Each row below holds a small network's activations on one input, seen along a few directions.
In each table, some parts of the input vary, and every possible input appears once, in random order.
A made-up example of a description, with smaller parts first: one of 6 places along a line, together with either a single point or one of 11 places around a ring or (one of 3 separate values, together with one of 5 places around a ring).
Shared parts are said once, and a part with two or three values counts as separate values.
In the rows, zero is written as 100.

A family of inputs:
r1: 51 71 90 96 79 83 98 92 68 118 93 117 106 67 96 127 92 105 69
r2: 131 125 57 109 141 131 89 111 141 114 97 64 74 119 97 109 124 122 120
r3: 138 115 131 106 70 97 106 95 98 85 105 146 128 149 118 56 109 133 119
r4: 125 49 108 81 87 76 86 87 100 120 82 57 143 88 99 86 56 81 90
r5: 98 105 127 115 54 91 110 120 91 71 109 150 117 133 89 51 138 119 102
r6: 115 104 107 126 95 103 95 98 115 112 117 155 114 114 131 84 70 122 96
r7: 116 143 81 91 131 134 84 94 105 100 99 49 60 85 89 136 124 92 114
r8: 109 134 155 77 52 103 104 71 54 73 110 126 108 116 111 84 109 89 117
r9: 80 31 113 93 82 65 93 88 60 133 87 75 114 61 75 97 109 93 89
r10: 77 120 88 97 160 114 128 116 100 78 100 80 55 98 88 118 146 83 120
r11: 125 140 73 93 143 137 81 109 127 100 92 46 83 112 96 113 105 94 97
r12: 96 26 92 113 74 59 92 111 107 128 86 89 125 77 63 78 101 103 96
r13: 98 88 87 80 85 93 89 92 107 105 92 96 132 96 119 116 36 98 67
r14: 121 128 145 84 70 109 100 89 85 65 101 113 135 142 122 57 87 100 97
r15: 79 110 143 96 62 97 112 91 41 76 105 137 102 117 99 65 141 105 97
r16: 111 136 90 90 164 116 117 115 131 73 97 64 80 127 103 113 101 74 115
r17: 102 138 97 86 152 113 118 101 109 72 104 69 56 101 98 135 120 70 132
r18: 66 67 68 114 72 75 94 119 115 111 94 131 115 83 85 107 82 118 78
r19: 75 93 105 137 78 100 101 125 107 97 118 158 105 97 103 79 100 107 82
r20: 84 94 100 75 67 86 94 74 81 113 99 104 106 65 111 145 58 92 86
r21: 90 122 136 100 75 110 98 77 72 99 119 133 94 80 125 115 72 80 91
r22: 89 117 71 113 152 108 133 134 137 76 106 87 67 113 81 103 141 94 125
r23: 103 115 125 105 92 116 94 94 100 91 112 121 120 108 133 87 50 91 72
r24: 90 123 73 100 140 134 92 109 97 106 97 61 58 84 77 119 151 105 100
r25: 59 99 124 120 85 106 105 96 60 102 112 145 93 81 114 97 106 94 74
r26: 118 124 73 107 162 109 127 117 144 88 101 82 71 133 103 109 119 101 137
r27: 102 118 56 115 132 129 95 129 135 104 101 69 69 100 71 103 145 115 106
r28: 134 33 92 102 88 61 86 83 117 139 83 85 134 93 96 83 76 112 112
r29: 111 55 124 74 70 67 89 72 75 129 89 64 116 57 93 113 78 78 108
r30: 106 76 67 102 88 76 87 91 123 124 92 128 123 100 116 112 54 130 92
What do these inputs look like to the network?
Answer: one of 5 places around a ring, together with either one of 2 separate values or one of 4 places along a line
The inputs of r8 and r15 match in every part but the place on the ring of 5. If r17 is changed in the same way as r8 into r15, which row does it become?
Answer: r10
Which other rows does r20 become when the place on the line of 4 takes its other values? List them by row number.
Answer: r8, r21, r29
Which other rows does r25 become when the place on the ring of 5 takes its other values? List them by row number.
Answer: r6, r19, r21, r23
Which other rows does r4 become when the place on the line of 4 takes its other values? List them by row number.
Answer: r13, r14, r23

A family of inputs:
r31: 127 146 167 90 83 107 111 60 82 75 123 165 127 135 179 92 22 84 101
r32: 111 90 141 85 60 87 93 103 82 70 88 105 156 138 102 43 80 92 76
r33: 106 59 127 104 36 78 98 92 67 113 97 127 138 111 90 47 126 133 98
r34: 60 42 135 138 37 72 94 108 51 122 110 159 112 66 73 57 141 113 81
r35: 9 157 96 136 119 124 151 145 79 44 130 187 38 110 91 109 178 104 94
r36: 105 28 55 107 133 61 105 119 155 130 82 60 120 85 86 109 57 89 99
r37: 107 193 102 87 145 175 90 98 94 75 111 50 51 108 108 123 125 73 97
r38: 137 139 42 130 159 145 91 142 185 96 105 88 91 143 108 89 98 133 98
r39: 65 83 100 68 64 92 71 59 46 137 92 81 95 25 102 168 62 85 65
r40: 143 88 43 119 162 93 106 127 170 115 87 66 82 130 74 93 139 129 148
r41: 111 125 100 74 150 114 109 86 79 92 90 28 45 89 73 129 169 75 147
r42: 151 139 139 89 55 97 105 83 107 69 111 141 128 153 128 68 85 116 132
r43: 93 43 41 112 76 72 65 95 134 158 86 114 133 66 107 129 25 130 64
r44: 73 69 110 61 122 82 112 83 68 106 87 29 84 42 81 145 92 44 100
What do these inputs look like to the network?
Answer: either a single point or one of 5 places along a line or (one of 2 separate values, together with one of 4 places along a line)
Which other rows does r37 become when the choice among 2 separate values takes its other values? List them by row number.
Answer: r38

A family of inputs:
r45: 64 81 50 152 83 93 94 132 145 121 114 191 118 100 119 101 55 146 56
r46: 96 144 60 86 167 144 99 97 116 107 101 40 45 75 101 160 111 86 106
r47: 102 132 173 86 58 103 107 68 51 67 115 156 127 125 145 74 66 84 90
r48: 154 127 57 88 153 123 84 106 160 102 85 37 98 133 103 108 82 105 116
r49: 66 75 124 69 73 83 94 70 57 113 96 82 112 45 111 142 43 57 67
r50: 62 64 98 95 69 86 79 89 53 127 90 85 89 41 65 118 129 97 82
r51: 85 130 117 114 110 108 139 124 98 55 115 133 77 135 91 69 159 99 128
r52: 91 117 144 107 46 106 105 100 54 79 111 149 111 123 98 57 147 123 96
r53: 120 55 76 111 135 76 111 129 143 105 86 69 111 114 74 74 117 107 119
r54: 60 78 75 104 142 86 118 114 93 107 92 71 57 68 66 134 145 81 113
r55: 125 196 113 103 138 155 107 108 116 57 120 105 62 142 120 102 125 94 122
r56: 129 40 96 110 64 73 80 97 108 138 87 87 137 99 81 62 100 123 102
r57: 145 61 116 74 64 63 83 64 107 123 88 94 155 99 126 99 22 100 103
What do these inputs look like to the network?
Answer: either a single point or (one of 3 separate values, together with one of 4 places along a line)
Which other rows does r48 become when the place on the line of 4 takes its other values? List them by row number.
Answer: r53, r56, r57
Which other rows does r48 become when the choice among 3 separate values takes its other values? List them by row number.
Answer: r46, r55

A family of inputs:
r58: 100 111 104 131 81 105 106 119 113 88 114 165 113 134 112 62 109 133 95
r59: 69 20 117 87 52 48 93 77 66 134 88 106 141 48 100 111 42 81 68
r60: 108 58 99 87 62 83 66 77 82 139 85 76 128 65 93 107 70 105 78
r61: 106 181 106 98 138 147 113 108 112 60 117 103 66 130 121 112 112 88 110
r62: 69 75 163 94 25 65 109 75 39 90 110 171 136 89 120 82 71 91 81
r63: 106 112 145 95 35 104 86 75 55 97 108 138 124 106 116 73 97 112 88
r64: 80 99 61 96 160 112 107 113 106 111 92 32 42 62 60 144 155 81 119
r65: 134 131 122 107 110 109 115 110 121 67 108 119 110 157 115 58 109 104
 124
r66: 104 57 51 121 102 83 86 120 144 132 90 99 117 94 87 98 82 127 89
r67: 112 129 58 89 165 125 96 101 135 107 94 46 66 93 104 148 89 87 110
r68: 140 77 71 94 133 87 99 108 149 112 85 55 113 116 93 96 85 105 121
r69: 71 151 105 101 137 133 124 118 79 64 109 88 45 106 79 107 178 86 116
What do these inputs look like to the network?
Answer: one of 2 separate values, together with one of 6 places along a line
The inputs of r63 and r65 match in every part but the place on the line of 6. If r60 is changed in the same way as r63 into r65, which row does it become?
Answer: r68
